These are the activations of a small neural network, seen along a few directions. Each row is one input.
In each table, some parts of the input vary, and every possible input appears once, in random order.
A made-up example of a description, with smaller parts first: one of 5 places around a ring, together with either a single point or one of 11 places around a ring or (one of 3 separate values, together with one of 6 places along a line).
Shared parts are said once, and a part with two or three values counts as separate values.

Other details of the inputs vary at random and push rows far along three fixed directions, the same in every table; ignore that.
To show where, the next rows are all for the same input, with only those details redrawn:
[-1.82,-0.57,1.61,2.09,-0.90,0.60,1.13,0.52,-0.28,0.63,-0.97]
[-0.27,-0.16,2.54,-1.83,-3.16,1.06,-0.17,0.22,-1.50,0.59,0.29]
[-1.43,0.00,1.74,1.34,-1.91,0.48,0.63,0.47,-0.29,0.83,-0.48]
[-0.03,2.55,-1.89,1.17,-0.18,-0.86,-1.32,0.47,0.24,-0.65,1.79]
[0.23,2.91,-2.96,1.29,0.89,-1.13,-1.62,0.50,0.28,-1.23,2.18]
[0.39,-0.41,1.39,-2.82,-1.34,1.23,-0.55,0.18,-2.23,-0.64,0.81]
[1.20,0.30,-0.15,-3.57,-0.18,0.90,-1.41,0.14,-2.42,-1.61,1.80]

Table:
row 1: [1.47,0.63,-1.30,-4.28,1.46,0.35,-1.81,0.15,-1.03,-1.56,1.50]
row 2: [0.70,0.04,0.76,-0.49,-1.17,-0.48,-0.78,-1.82,-0.29,-0.44,0.97]
row 3: [0.02,-1.09,2.54,-2.22,-2.21,0.27,-0.19,-0.98,-0.12,0.89,-1.23]
row 4: [2.29,1.85,-1.27,1.80,-1.60,-0.74,0.22,0.33,1.06,2.84,0.67]
row 5: [-0.73,0.60,-1.86,2.94,2.09,-0.54,-0.65,0.36,0.38,-1.01,0.52]
row 6: [-1.48,1.34,1.31,4.61,-3.78,-0.95,-0.35,-0.14,2.35,1.95,-0.62]
row 7: [0.62,-5.26,1.38,0.26,3.36,1.59,4.61,1.44,-0.93,1.22,-3.43]
row 8: [-1.05,1.37,0.58,2.66,-2.74,-1.19,-0.64,-1.12,1.96,1.80,-0.64]
row 9: [-0.21,2.90,-3.21,0.99,1.60,-0.83,-1.12,0.30,0.76,-0.78,1.55]
row 10: [0.00,2.44,-3.11,1.20,1.63,-0.90,-1.71,0.04,1.03,-0.72,1.51]
row 11: [-1.13,-2.90,-2.72,0.49,7.58,0.43,1.62,1.17,-0.24,-2.99,-1.39]
row 12: [3.86,-0.87,0.83,-2.53,-1.95,0.91,-0.10,0.22,-2.28,1.31,1.07]
row 13: [3.28,2.61,-3.79,0.88,1.38,-1.63,-0.39,0.84,1.35,1.20,1.53]
row 14: [-0.47,-0.47,2.89,-1.13,-3.30,0.63,0.05,-0.24,0.81,1.58,-1.29]
row 15: [-1.76,0.07,0.89,3.44,-0.04,-1.20,1.50,-1.22,2.62,1.30,-1.59]
row 16: [-0.11,-2.07,2.66,-0.61,-1.92,0.62,-0.21,-1.19,-1.28,0.14,-0.99]
row 17: [1.60,-0.34,-0.06,-3.72,0.49,0.36,-1.13,-2.22,-1.31,-1.33,1.29]
row 18: [-0.24,-4.65,-0.48,-1.86,6.49,0.83,2.36,-0.92,-1.25,-3.14,-1.72]
row 19: [1.20,0.30,-0.15,-3.57,-0.18,0.90,-1.41,0.14,-2.42,-1.61,1.80]
row 20: [-0.95,2.15,-0.81,0.16,-1.30,-1.29,0.13,1.33,1.98,0.75,0.45]
row 21: [0.83,-0.88,1.18,-3.05,-1.14,1.39,-1.05,-0.86,-1.13,-0.39,0.05]
row 22: [-0.16,2.97,-3.08,0.52,1.84,-1.25,-0.88,0.77,1.32,-0.73,1.26]
row 23: [-1.11,-1.76,2.75,-0.72,-2.31,0.49,1.18,0.42,1.14,1.18,-1.98]
row 24: [-2.92,-3.04,0.19,4.46,3.38,-0.65,2.93,0.18,1.98,-0.03,-3.74]
Changing only one part turns row 19 into row 9. The same change can be made to row 2. Which row results?
Answer: row 17
What is each input in this table made of?
Answer: one of 4 places along a line, together with either a single point or one of 5 places along a line
Which other rows does row 7 become when the place on the line of 4 takes its other values? List them by row number.
Answer: row 4, row 12, row 13
Which other rows agree with row 15 in the place on the line of 4? List them by row number.
Answer: row 1, row 3, row 13, row 14, row 22

Table:
row 25: [-2.86,-0.60,-3.72,2.81,7.23,0.98,-0.47,0.95,-0.73,-4.45,-0.12]
row 26: [4.17,-1.71,-5.05,-3.83,7.53,-0.38,0.21,0.66,-1.00,-2.63,0.57]
row 27: [-3.60,-2.10,2.62,5.18,-0.27,-0.41,1.83,-1.06,1.74,0.92,-3.33]
row 28: [-1.01,3.02,-1.85,4.11,-0.11,-0.99,-1.34,-0.01,-0.34,-0.32,1.98]
row 29: [4.24,3.37,-3.44,-2.48,-0.08,0.04,-3.16,0.02,-1.18,-0.73,4.04]
row 30: [0.71,-0.39,2.88,-5.22,-3.14,0.25,-1.88,-2.42,-0.70,-0.31,0.70]
row 31: [-2.00,-4.12,3.99,4.77,-1.41,1.22,3.99,-0.33,0.90,3.32,-4.68]
row 32: [0.04,2.23,3.66,-0.61,-8.24,0.44,-2.61,-0.39,-0.31,2.42,1.64]
row 33: [-1.36,5.59,-1.30,-1.47,-3.23,-2.66,-3.66,-1.14,3.49,-0.40,2.52]
row 34: [-2.47,0.14,0.00,-0.92,1.44,-0.16,-0.85,-0.51,0.50,-2.30,-0.44]
row 35: [2.72,4.59,0.42,-1.04,-6.88,-1.08,-0.76,2.07,0.58,4.66,2.34]
row 36: [0.12,1.75,-4.04,5.00,3.02,-2.45,0.55,-0.58,3.42,0.36,-0.29]
row 37: [-1.03,-2.47,2.49,2.66,1.37,2.38,3.44,0.12,-2.49,1.49,-2.23]
row 38: [1.91,-2.30,-3.49,0.65,6.66,-0.18,2.63,2.09,-0.43,-1.49,-0.38]
row 39: [-2.22,0.53,0.31,7.99,-0.90,-1.47,3.21,0.50,3.32,2.79,-1.66]
row 40: [-0.31,-3.28,4.04,-9.30,-1.20,3.13,-0.84,-0.31,-4.81,-3.56,0.70]
row 41: [3.69,-5.34,3.47,-7.30,-1.03,2.83,1.53,0.69,-3.62,1.04,-1.89]
row 42: [1.94,1.25,2.66,0.00,-6.56,0.36,0.56,2.25,1.12,5.16,-0.14]
row 43: [-3.04,0.31,-2.34,2.91,3.93,-0.63,-0.79,0.14,0.92,-3.13,-0.63]
row 44: [-1.04,-4.27,4.35,-0.96,-1.47,1.90,0.54,-1.16,-2.34,-0.30,-2.35]
row 45: [3.77,-0.96,-3.04,-6.41,4.78,0.18,-1.18,-2.05,-1.35,-2.91,1.69]
row 46: [-5.63,-3.65,3.78,2.33,0.95,2.87,3.12,0.82,-2.13,-0.40,-3.45]
row 47: [0.61,3.86,-2.67,1.06,-1.19,-2.42,-2.98,-0.46,0.82,-1.78,3.63]
row 48: [2.66,4.55,-3.71,0.07,-1.21,-3.75,-1.10,0.10,4.61,2.55,1.82]
What is each input in this table made of?
Answer: one of 4 places along a line, together with one of 6 places along a line
Changing only the place on the line of 4 turns row 46 into row 37. The same change can be made to row 25. Which row results?
Answer: row 29
Start at row 33 and move only the place on the line of 4, one step at a time. The first step leads to row 30. Which rows follow, in order?
Answer: row 45, row 48
Which other rows does row 27 become when the place on the line of 4 takes its other values? List them by row number.
Answer: row 26, row 34, row 36
